These are the activations of a small neural network, seen along a few directions. Each row is one input.
In each table, some parts of the input vary, and every possible input appears once, in random order.
A made-up example of a description, with smaller parts first: one of 3 separate values, together with either a single point or one of 9 places along a line or (one of 4 places along a line, together with one of 8 places around a ring).
Shared parts are said once, and a part with two or three values counts as separate values.

Rows:
r1: [-19 -17  13  -2   3  -3 -29 -11 -28  -6  15  -2  19  -9  11]
r2: [-14 -11  31  -5 -10 -17   4  -3  11   5 -10  16   7 -31  12]
r3: [ 18  -1   6 -13   3  -3  20  10  15  -8   1  32 -16   2 -14]
r4: [  8   7  -3  -9 -10 -17  13   2  13   4  18   3 -13  -6  10]
r5: [ 11  -8 -24   2  -3  17 -12   7   6  13 -33 -41  26  49 -13]
r6: [ 22   0   3 -15 -14  -9  15   6  33  15 -55 -26   8  40  -9]
r7: [-11   6  -9   7  14  10  -2   2 -27  -8  21   2 -11   6 -15]
r8: [  1   7   8  18  -6 -21  12   1   5   4  -2   8   1 -23  23]
r9: [ 16   7 -17   3  20  28 -11  -8 -10 -21  12   5  -8   7  -7]
r10: [  7   7   5  -9  -3  -8  22   4  16  -1   8  16 -20  -2  -7]
r11: [-22   6 -12  -5   0  15 -26   0 -14   9  14   4  -5  -9   8]
r12: [-18  -2  -1  30   6  10  -6  -9 -19  -5  12 -16  11 -24   1]
- The inputs of r3 and r9 match in every part but one. If r10 is changed in the same way as r3 into r9, which row does it become? => r7
- What do these inputs look like to the network? => one of 2 separate values, together with either a single point or one of 5 places along a line
- Change only the choice among 2 separate values in r8. List by row number the other rows that result. => r12

Rows:
r13: [ -5  -1   3  -5   1   1  -3  -3 -14  -8  21  12   0 -50 -20]
r14: [-14 -18  -3  10   2   9 -11  10  -2  10 -23  -9  17  33   1]
r15: [-10 -10  10 -12   3  -2   5   3 -11  -6  24   6   4 -55 -25]
r16: [  5  -5 -20   2   4  17  -4  19  -9   2 -21  -6   8  24 -26]
r17: [  5   4  21   2   2  -9  15  -3  24   3 -10  19 -12  21  18]
r18: [ -8   0   5   9   8  -5 -15 -17  -8  -9  29   8  -2 -22  38]
r19: [ -5   2  -1   9   9 -13  -8 -12  -9 -13  33   9   0 -16  43]
r20: [-20  -6  17   9  -2   0 -11 -15  -9  -1  22   7   7 -36  18]
r21: [  6  -5 -12  -5   3  18   5  15   5  -6   1  22 -21  19 -16]
r22: [  1 -11  11   3   6   3   6  -2  17  -9 -10  24  -9  27  15]
r23: [-15   2   9  12   0   0 -11 -13  -6  -9  26   8   4 -30  29]
r24: [  5   0   7  -5 -25 -25  11   0  12  19 -28 -23  15  14   9]
r25: [  1   7   0   0   1   8  -7  -5 -15  -9  24  10  -1 -44 -10]
r26: [-33   1  -2   9  23  29 -29 -27 -32  -8  11 -44   4  37   1]
r27: [ 16  13 -17   0  13  -5  -3  -3 -15 -19  35  12 -10 -24  16]
r28: [-13  13 -21  -1  26  37 -23 -20 -38 -14  13 -41  -6  27 -26]
r29: [  3  -7 -23   5   5  22   0  18  -2   4  -7  11  -3  21 -21]
r30: [ 14   6 -14  -2 -16  -6   5  12   3  10 -31 -30   5   5 -26]
r31: [ 27  10  -9 -12 -20 -15  15   7   5  14 -28 -21   4   5 -19]
r32: [  7  12  -8   4   4   8  -8  -6 -12 -15  29   9  -6 -40   3]
r33: [  5  11  15 -11  -8 -22  18  -3  29   8 -12   6   0  25  16]
r34: [-14 -17   5   3   0  11  -1   8  11   0   0  19 -10  28  11]
r35: [ 23  -1  -5  -3  10  10  13   7  10 -15  -7  26 -18  17 -12]
r36: [-14 -13   0   4  -7   0  -7  10   2  16 -34 -22  21  20   3]
r37: [  9   8  15  -6 -17 -28  13  -1  21  21 -18 -13   5  22  14]
r38: [-26 -13  20   4  -2  -7 -10 -14  -8   0  19  10   8 -42   7]
r39: [ -7  -6   4   7 -20 -14  -1   4  10  16 -32 -32  16  14   0]
r40: [ 31  19  -1 -15 -12 -20  15   8  15  15 -16  -9  -5  13 -13]
r41: [-18 -18  -6  13   2  15  -5   8   5  12 -10   9   5  30   5]
r42: [ 28  22   0 -18  -3 -15  24   4  23   3 -12   8 -11  15 -11]
r43: [ 11  13 -12   1  10   2  -7  -7 -15 -16  30  10 -11 -31  10]
r44: [-30 -23  28  -3   1  -9  -2  -6  -4   1  23   4  13 -47   2]
r45: [ 26  16   3  -6   5  -1  23   4  17  -4  -8  21 -23  11  -9]
r46: [  8  -3 -16  -2  -3   8   0  18  -5   9 -32 -21  13  10 -24]
- What do these inputs look like to the network? => one of 2 separate values, together with either a single point or one of 6 places along a line or one of 10 places around a ring
- The inputs of r35 and r22 match in every part but the choice among 2 separate values. If r42 is changed in the same way as r35 into r22, which row does it become? => r33
- Change only the choice among 2 separate values in r34. List by row number the other rows that result. => r21
- Change only the place on the line of 6 in r44. List by row number the other rows that result. => r18, r19, r20, r23, r38

Rows:
r47: [ -1   1  -6  -2 -12 -20   1  -3  19   6 -11   5  -8   9  26]
r48: [ 16   8   3  -5 -17 -24   1  -6  15  -3  -1  -2 -17 -16  -2]
r49: [  8   2   9  -6  -2 -22  11  -4  18  -5  13   8 -18   6  12]
r50: [  3  -2   2   2  -9   4   4  -2   9  15 -24 -20  26   3  -6]
r51: [  3 -10  15 -10   3 -25   2   1  11   5 -18  -3   3  19  20]
r52: [-14   9   2   0  11  21  -6   4  -5   7   8  -6   6  28  -5]
r53: [ 13  -5   1 -16  -1  -6  18   4   2  -2   1  15 -22 -17 -14]
r54: [ 15   6 -11  14   9  23  -4   2 -10 -14  11   6  -7   4   6]
r55: [  8  13   4  -1 -16 -11  11   8  16  12 -15  -5   7 -13   5]
r56: [ -7  -2   4  -2  -4   4   9  -2  -9   6 -13 -26  11  11 -17]
r57: [  9   5  10   3 -12 -16  -8  11  13  15 -28 -10  13  -5   4]
r58: [-30  -8  21  17   3  12 -28 -23 -15 -13  31   9  14 -39  31]
r59: [ -3  -9 -16   1  10   6   8   8   1 -20   9  30 -18   9  -4]
r60: [-14  -3  10   6   3   6   8  -9 -11   1  -8 -12   5  32   0]
r61: [  9  10   6   3   2  10   7  -2   7   0   4  29 -16  -1   7]
r62: [  6   7 -17   5   3  14 -20   4 -13   1  -5  -8   6  -5 -21]
r63: [ -7   5  -5 -15   3  11   3   5 -13   5   3 -23   6   9 -20]
r64: [ -4   7  -9  12  16  14 -10   5 -17   1  11   9   4  19  -7]
r65: [  3  -8 -21  -6   3   3  10  16   2 -14   3  17 -12 -12 -21]
r66: [ 17   1 -28  -1   2   1  -7   6 -10  -2  13  -3 -10 -12 -13]
r67: [ -1 -13   8  -8   4 -12   6 -19   4   7 -15  -8  14  29   9]
r68: [-29 -15  18  10   1   7 -15  -5 -15  -6  33   0  15 -58   9]
- The inputs of r56 and r60 match in every part but one. If r68 is changed in the same way as r56 into r60, which row does it become? => r58
- What do these inputs look like to the network? => one of 2 separate values, together with either a single point or one of 10 places around a ring
- Change only the choice among 2 separate values in r59. List by row number the other rows that result. => r65

Rows:
r69: [  3 -13   2  -4 -14  -3  16  19  20  16 -37  -2   3  32 -18]
r70: [ 17  -1 -15  -1 -12  -6   8  20  12  17 -38 -10   6  37  -7]
r71: [-22  -9   1   9  10  11 -17 -11 -12 -10  23   2   3 -15  19]
r72: [ 17   9  -3  -1 -13   2   9   4  17  10 -34  -8  -7  31  -9]
r73: [ -1  -2  -9   3  16  18 -11  -5 -16 -20  23  13  -9 -14   0]
r74: [ 15   9   9 -11  -3 -19  13  -1   5  -7  14  17  -9 -40   2]
r75: [  2   7   0  -3   5   1   4  -1   1  -8  28  25 -13 -21   3]
r76: [ -7   0 -14  -1  10  21 -22  -6 -27 -11  23  -5   1 -18 -15]
r77: [-26  -7   1  12   9  11 -20 -13 -26  -6  20 -19  16 -26  -2]
r78: [  1   1   0  -7  -3   0   3   7   9  15 -35 -19  10  45 -12]
r79: [-11  -1  13  10   2  -6  -2  -8   0  -3  25  16  -1 -22  24]
r80: [ -2   1  24  -1  -7 -25   7  -9   6  -1  12  10   4 -39  19]
r81: [ 14   5  -9  -5  -3  -5  10   5  10   7 -24 -19  -4  49  -4]
- What do these inputs look like to the network? => either one of 5 separate values or (one of 2 separate values, together with one of 4 places along a line)
- Which of the alternatives is r81? => one of 5 separate values

Rows:
r82: [ 12  -1 -16  -2  -3   3   1  11  -1   6 -26 -11   3  35 -12]
r83: [  3   7   4  -1   2  -6  -5 -11  -3 -12  22  10  -3 -40   9]
r84: [  9  -3   0  -5 -19 -14  12  13  14  19 -32  -9   7   9 -17]
r85: [ 10  -1 -18   2 -11   8  -2  10  -1   7 -29 -15  -1  28 -19]
r86: [ 15   6  -7   2   7   7   5   6  10   5 -18  -8  -5  47   0]
r87: [-13  -6  11   3  -6 -12  -6 -11   0   3  16   0   8 -21  25]
r88: [-23 -11  10  15   3   5 -13  -9  -8  -2   4   1   8  -4  16]
r89: [ -9   2 -10  -1  13  16  -8  -5 -21 -10  23   0  -4 -16 -14]
r90: [ 15   5  15  -8  -7 -12  16   8  23  11 -24   1  -1  30   2]
r91: [ -4   5   9   3  -3 -15  -1  -8  -3  -1  20   6   0 -32  21]
r92: [-23 -10  10   5  -4  -8 -10  -7  -2   2  15  -5  11  -7  20]
r93: [  7  10  -2  -1   6   3  -3  -9 -13 -13  26   7  -5 -38  -1]
r94: [-19  -6  -5   0  13  19 -16  -6 -17  -8  15  -6  -2  -8  -8]
r95: [ 14   2   1  -2   7  -1  11   5   9 -17  32  52 -21 -32  10]
r96: [-22 -11   3   7   7  17 -15  -9 -13  -5   9  -5   8  -2   3]
r97: [ 10   3   7  -7  -7 -12  18   8  21  13 -27  -5   1  20  -5]
r98: [  1   7  -4  -3   9   8  -6  -6 -17 -14  29   4  -6 -26 -15]
r99: [ 10  -5   8  -7 -15 -15  17   9  17  13 -30  -6   5  18 -11]
r100: [ 10   6 -17   1   7   8   5  10   5   2 -23 -12  -3  38  -4]
- What do these inputs look like to the network? => either a single point or (one of 2 separate values, together with one of 4 places along a line) or one of 10 places around a ring
- Change only the choice among 2 separate values in r84. List by row number the other rows that result. => r85
